Each row below holds a small network's activations on one record, seen along a few directions.
After each row come some of the record's fields: PUFED, NUNAN, FOGAD, PIZA.
The largest differences between rows may come from other fields.
In the rows, zero is written as 500.
Random noise pushes rows far along 7 fixed directions. That doesn't count. These rows show it; they differ only by the noise:
303	390	579	543	588	600	609	589	781	417	604	429	523	571	573	319	787	432	620	540	425	415	269	579	593	420
469	375	534	567	425	636	522	493	668	405	609	529	534	513	486	505	570	485	489	437	368	276	309	543	563	466
381	442	489	556	630	359	470	595	484	422	381	469	389	496	540	442	475	386	460	613	536	681	630	515	415	577
616	459	483	594	480	561	504	459	508	451	455	543	471	464	503	575	412	478	337	458	464	384	427	471	421	578
477	490	505	439	606	375	460	553	457	449	450	523	464	463	493	463	448	377	548	656	469	728	565	577	501	445
617	522	569	481	587	566	494	529	496	421	572	515	533	536	528	396	487	439	482	508	392	455	245	613	703	330
700	615	517	258	523	643	632	299	583	751	544	385	621	337	441	677	600	494	682	610	534	594	466	295	235	553
592	425	485	501	367	621	558	347	670	547	569	519	544	385	427	639	530	509	540	477	373	329	460	384	353	561
322	475	595	367	650	480	310	710	270	374	552	354	484	640	504	484	409	421	503	511	613	654	480	615	689	453

589	572	481	399	560	540	571	477	486	558	460	572	543	478	518	565	517	463	520	631	573	639	464	597	396	483 -> (PUFED mugo; NUNAN kem; FOGAD sanen; PIZA lesa)
656	534	462	638	571	441	521	394	515	514	441	454	395	422	538	365	434	513	437	442	392	432	519	322	504	499 -> (PUFED nav; NUNAN kitok; FOGAD fozat; PIZA lesa)
436	501	439	501	383	353	422	608	362	401	407	755	520	545	456	574	354	469	393	555	546	677	586	766	546	440 -> (PUFED mugo; NUNAN gup; FOGAD fozat; PIZA lesa)
586	672	507	720	786	429	643	471	530	610	376	245	368	533	713	116	660	578	450	399	586	436	443	201	566	528 -> (PUFED nav; NUNAN gup; FOGAD vuzi; PIZA pizo)
310	441	427	627	548	373	439	597	439	399	423	520	472	501	553	412	482	533	429	428	588	553	538	464	605	474 -> (PUFED nav; NUNAN giz; FOGAD nuso; PIZA mur)
369	434	562	589	427	561	441	582	499	460	538	353	433	642	509	515	521	537	408	341	548	300	518	441	506	660 -> (PUFED zalud; NUNAN vipir; FOGAD fozat; PIZA lesa)
352	421	527	519	417	454	393	530	474	469	536	357	398	535	456	535	459	503	476	391	495	455	638	362	474	636 -> (PUFED mugo; NUNAN kem; FOGAD fozat; PIZA lesa)
479	455	417	573	452	560	646	438	657	549	396	599	490	451	524	633	587	503	444	585	584	486	571	504	178	687 -> (PUFED mugo; NUNAN kem; FOGAD sanen; PIZA lesa)
424	441	450	560	463	577	409	646	347	319	437	687	572	579	513	644	358	516	226	400	656	489	310	714	594	482 -> (PUFED nav; NUNAN giz; FOGAD fozat; PIZA lesa)
422	447	430	594	510	500	597	540	593	456	401	627	496	522	564	500	576	488	439	577	573	515	517	623	363	565 -> (PUFED mugo; NUNAN kem; FOGAD fozat; PIZA lesa)
477	510	569	295	308	518	351	497	405	503	695	527	610	529	350	619	406	537	630	441	386	482	481	580	702	347 -> (PUFED zotim; NUNAN giz; FOGAD tiz; PIZA lesa)
680	720	556	334	713	508	487	488	255	675	428	285	479	520	539	505	419	495	504	554	679	702	573	384	406	560 -> (PUFED veg; NUNAN kitok; FOGAD fozat; PIZA lesa)
652	586	488	595	473	536	606	499	495	537	374	603	490	544	548	542	478	498	294	495	570	473	414	580	371	590 -> (PUFED veg; NUNAN vipir; FOGAD fozat; PIZA lesa)
684	454	407	677	327	536	537	346	593	515	446	651	497	403	457	611	409	561	384	424	378	248	562	428	352	589 -> (PUFED zalud; NUNAN giz; FOGAD fozat; PIZA lesa)
500	590	557	400	526	533	611	547	571	560	543	549	591	575	544	398	676	490	617	598	519	572	390	689	570	379 -> (PUFED zotim; NUNAN gup; FOGAD tozo; PIZA pizo)
424	459	525	489	420	499	523	501	556	515	545	476	505	488	476	537	558	502	531	487	496	495	487	459	478	524 -> (PUFED veg; NUNAN vipir; FOGAD vuzi; PIZA numu)
431	499	439	729	604	228	490	566	483	443	302	482	283	542	594	273	458	457	409	540	495	589	772	461	457	602 -> (PUFED mugo; NUNAN vipir; FOGAD fozat; PIZA lesa)
411	467	509	687	555	470	642	468	738	550	431	338	374	491	580	348	712	504	503	468	498	408	547	275	349	681 -> (PUFED dop; NUNAN gup; FOGAD tozo; PIZA numu)
471	495	500	581	526	655	671	511	696	501	527	532	575	566	601	400	731	537	501	482	536	346	266	578	504	459 -> (PUFED mugo; NUNAN kem; FOGAD fozat; PIZA lesa)
477	510	482	723	687	550	637	548	631	508	359	436	420	580	666	349	652	515	395	512	602	382	485	479	371	640 -> (PUFED zalud; NUNAN giz; FOGAD sanen; PIZA lesa)
536	512	539	500	605	593	486	537	471	460	553	431	526	570	546	427	512	508	504	473	505	402	370	540	619	437 -> (PUFED zalud; NUNAN kitok; FOGAD fozat; PIZA lesa)
439	561	635	492	549	575	455	543	464	552	594	177	405	666	540	366	582	568	509	313	539	339	492	333	606	604 -> (PUFED mugo; NUNAN gup; FOGAD tozo; PIZA kan)
277	406	512	650	440	409	456	624	546	392	441	491	350	609	519	452	509	475	376	441	514	484	610	546	475	638 -> (PUFED mugo; NUNAN gup; FOGAD sanen; PIZA lesa)
441	437	564	533	546	593	463	578	437	443	496	357	409	572	541	575	470	484	334	434	605	426	471	448	412	697 -> (PUFED zotim; NUNAN kem; FOGAD vuzi; PIZA numu)
627	592	552	147	444	530	442	385	398	607	678	451	651	354	342	648	436	474	717	551	427	702	384	417	614	310 -> (PUFED dop; NUNAN kem; FOGAD nuso; PIZA mezet)
707	620	428	548	442	508	666	374	576	633	351	611	526	401	521	575	532	519	375	517	561	542	451	416	266	590 -> (PUFED mugo; NUNAN gup; FOGAD fozat; PIZA lesa)
520	454	491	432	256	627	485	354	585	576	688	502	636	423	392	630	535	641	620	337	388	247	453	356	547	449 -> (PUFED zotim; NUNAN giz; FOGAD nuso; PIZA mur)
666	592	512	673	662	433	494	503	435	491	403	445	381	567	595	301	424	502	401	485	448	408	537	475	573	501 -> (PUFED zalud; NUNAN giz; FOGAD sanen; PIZA lesa)
379	458	442	619	620	459	740	488	784	547	367	508	461	433	615	391	778	448	554	656	567	597	511	449	263	611 -> (PUFED dop; NUNAN vipir; FOGAD vuzi; PIZA pizo)
586	563	494	663	507	678	615	515	513	483	431	508	542	588	606	512	550	585	209	313	656	292	159	469	509	581 -> (PUFED dop; NUNAN vipir; FOGAD tiz; PIZA lesa)
581	527	440	553	521	481	586	380	580	596	432	460	453	411	528	481	542	521	521	516	496	490	604	330	326	590 -> (PUFED mugo; NUNAN kem; FOGAD fozat; PIZA lesa)
717	605	499	564	528	376	545	361	544	595	457	444	390	426	491	369	456	484	547	524	335	503	592	335	491	490 -> (PUFED dop; NUNAN vipir; FOGAD sanen; PIZA lesa)
356	525	547	486	666	466	529	668	493	463	402	464	470	608	573	454	585	408	466	630	649	696	483	640	446	555 -> (PUFED zalud; NUNAN giz; FOGAD sanen; PIZA lesa)

Here are new rows. What are their fields?
670	588	475	611	405	297	434	363	421	614	410	428	340	439	440	451	325	538	465	412	370	466	813	245	423	602 -> (PUFED veg; NUNAN gup; FOGAD fozat; PIZA lesa)
411	576	495	251	442	387	308	463	256	637	560	319	523	456	352	645	361	556	708	463	601	723	807	297	505	513 -> (PUFED nav; NUNAN gup; FOGAD fozat; PIZA lesa)
683	538	552	514	526	626	500	403	481	566	547	362	485	478	502	544	464	551	449	402	468	303	429	317	471	581 -> (PUFED zalud; NUNAN giz; FOGAD vuzi; PIZA numu)
470	453	508	571	287	463	568	469	662	493	502	614	470	492	451	542	544	482	438	482	380	439	480	532	423	554 -> (PUFED zotim; NUNAN vipir; FOGAD tiz; PIZA lesa)
456	388	380	812	529	229	573	566	686	298	303	837	388	454	571	268	492	380	412	677	297	582	585	749	528	396 -> (PUFED zalud; NUNAN giz; FOGAD fozat; PIZA lesa)
366	415	509	418	254	444	521	477	669	516	570	618	532	460	366	614	566	447	633	569	372	578	578	577	415	488 -> (PUFED veg; NUNAN vipir; FOGAD fozat; PIZA lesa)
551	491	478	407	396	512	537	392	625	576	571	590	609	411	419	562	557	506	697	581	377	492	547	519	465	409 -> (PUFED zalud; NUNAN giz; FOGAD fozat; PIZA lesa)
525	567	522	415	695	562	459	622	242	469	407	449	512	559	586	588	401	475	320	545	770	660	421	574	455	570 -> (PUFED zotim; NUNAN kitok; FOGAD vuzi; PIZA numu)
478	539	567	416	548	565	385	581	313	469	557	384	479	629	501	536	407	514	450	433	592	487	467	540	605	514 -> (PUFED mugo; NUNAN kem; FOGAD sanen; PIZA lesa)
750	682	521	594	603	253	514	405	428	626	371	385	310	472	537	256	403	460	495	526	366	598	707	309	495	506 -> (PUFED veg; NUNAN vipir; FOGAD fozat; PIZA lesa)
374	425	523	550	455	444	409	553	541	423	591	481	496	573	474	375	520	524	622	445	374	382	567	551	698	400 -> (PUFED zalud; NUNAN giz; FOGAD fozat; PIZA lesa)
360	429	524	616	499	458	417	477	540	510	601	235	367	575	518	311	551	594	635	340	403	253	727	271	587	568 -> (PUFED mugo; NUNAN kem; FOGAD fozat; PIZA lesa)
534	491	542	482	427	587	584	521	636	436	570	629	574	526	504	479	597	445	458	505	412	464	182	660	607	366 -> (PUFED mugo; NUNAN kem; FOGAD fozat; PIZA lesa)
345	371	521	626	472	496	404	605	511	336	561	505	406	636	526	404	473	503	452	418	424	329	522	624	657	495 -> (PUFED mugo; NUNAN kem; FOGAD sanen; PIZA lesa)
501	509	537	322	308	507	469	335	576	663	656	373	503	434	348	619	523	550	748	477	371	462	692	307	417	550 -> (PUFED mugo; NUNAN vipir; FOGAD sanen; PIZA lesa)
558	549	601	480	629	459	428	647	305	377	461	476	431	565	548	458	365	383	276	508	546	661	280	602	651	452 -> (PUFED veg; NUNAN kem; FOGAD vuzi; PIZA numu)
